These are the activations of a small neural network, seen along a few directions. Each row is one input.
In each table, some parts of the input vary, and every possible input appears once, in random order.
A made-up example of a description, with smaller parts first: one of 6 places along a line, together with either a single point or one of 9 places along a line or (one of 2 separate values, together with one of 8 places around a ring).
Shared parts are said once, and a part with two or three values counts as separate values.

Other details of the inputs shift rows strongly along three fixed directions, in all tables alike. That doesn't count.
These rows show it; all are for the same input, with only those details redrawn:
-20	-4	-16	-14	0	-2	7	39	5	19	27
16	-10	-18	17	18	19	6	14	12	1	-4
-20	-37	12	-26	9	18	-10	-13	-5	-2	19
-7	14	-10	9	-5	4	24	19	9	-35	-21
-17	-31	7	-23	10	20	-7	-12	-4	-5	13
-42	5	3	-23	-18	-7	17	19	-3	-32	2
-7	-15	-19	-13	12	7	0	36	6	38	38
17	-22	-6	11	23	28	-1	-12	7	-10	-9

Table:
x1: -5	2	-1	0	4	11	14	-10	0	-42	-27
x2: 9	-41	-2	-25	12	4	-14	-35	-14	19	37
x3: 7	17	2	24	-28	-15	26	-3	4	-18	-25
x4: 29	17	11	21	-3	10	-9	-40	-6	-11	-22
x5: 24	12	9	27	11	7	9	-43	6	-25	-14
x6: 41	-5	-5	17	-4	-2	-10	0	2	8	5
x7: 13	8	-2	10	-1	8	-4	21	3	-17	-21
x8: -26	-9	19	-23	-28	-11	18	-23	-8	-37	11
x9: -3	5	-22	6	9	-1	11	14	2	-18	-13
x10: 43	-14	7	27	32	22	-9	-45	8	16	13
x11: 16	-22	7	18	18	29	-6	-15	4	8	-25
x12: -38	14	31	-18	-19	9	-11	-18	-11	-28	-20
x13: -5	-31	5	-23	-4	-4	-4	-31	-12	-2	28
x14: -18	48	-14	18	2	-20	27	36	10	-22	-21
x15: -26	33	-2	-20	-32	-44	-1	22	-18	17	19
x16: 41	14	-24	31	22	-14	5	11	14	44	29
x17: 37	6	7	19	7	12	-20	-44	-9	9	-12
x18: 8	-9	6	18	11	21	1	-17	-1	-11	-38
x19: 49	-13	-14	9	12	1	-18	-5	-6	27	13
x20: -13	4	-4	-10	6	1	-23	34	-4	55	31
x21: -24	-18	13	-15	-4	9	-1	14	-4	24	7
x22: -23	-13	18	-36	-2	-3	-22	-21	31	-3	-28
x23: 50	2	-21	19	3	-10	-9	23	3	39	21
x24: 22	13	9	13	-12	-11	4	-40	40	-28	-58
x25: -27	-21	11	-25	1	13	0	-11	-6	-23	5
x26: -29	27	-2	-20	-25	-25	4	49	-9	-18	-3
x27: -19	-16	26	-18	-25	-11	4	-27	-14	-7	1
x28: 14	22	-12	23	-6	-1	5	47	11	-6	-12
x29: 17	6	15	13	-21	-3	2	-19	-1	-40	-21
x30: -43	11	8	-21	7	-15	1	6	-9	-14	6
x31: -4	-29	13	-17	-7	-5	-9	-34	-19	15	10
x32: 10	38	5	24	-25	-12	8	-11	0	-21	-23
x33: 10	32	-8	21	7	11	-10	3	-2	-1	-31
x34: 3	17	-25	27	-2	0	25	43	19	-6	-7
x35: -14	-8	1	-18	-23	-15	16	-2	-5	-10	27
x36: 8	-40	15	-17	3	7	-15	-36	-17	34	20
x37: -22	-15	0	-18	3	0	-6	10	-13	24	1
x38: -17	-10	14	-20	10	13	-33	-23	-19	11	1
x39: 32	1	-26	11	22	3	-16	42	2	37	10
x40: 9	25	-14	36	23	2	11	34	22	17	2
x41: -11	16	-9	-13	-1	-37	7	14	-6	29	43
x42: -46	26	2	-10	-5	-23	13	40	4	-2	17
Changing only one part turns x17 into x33. The same change can be made to x19. Which row results?
> x39
Changing only one part turns x8 into x34. The same change can be made to x16. Which row results?
> x14
Describe the family of inputs behind these rows.
> one of 2 separate values, together with either a single point or (one of 4 places along a line, together with one of 5 separate values)
Start at x28 and move only the place on the line of 4, one step at a time. The first step leads to x7. Which rows follow, in order?
> x26, x39
Change only the choice among 2 separate values in x5. List by row number the other rows that result.
> x42
Change only the place on the line of 4 in x36. List by row number the other rows that result.
> x3, x27, x31
Change only the choice among 5 separate values in x30. List by row number the other rows that result.
> x9, x37, x38, x39
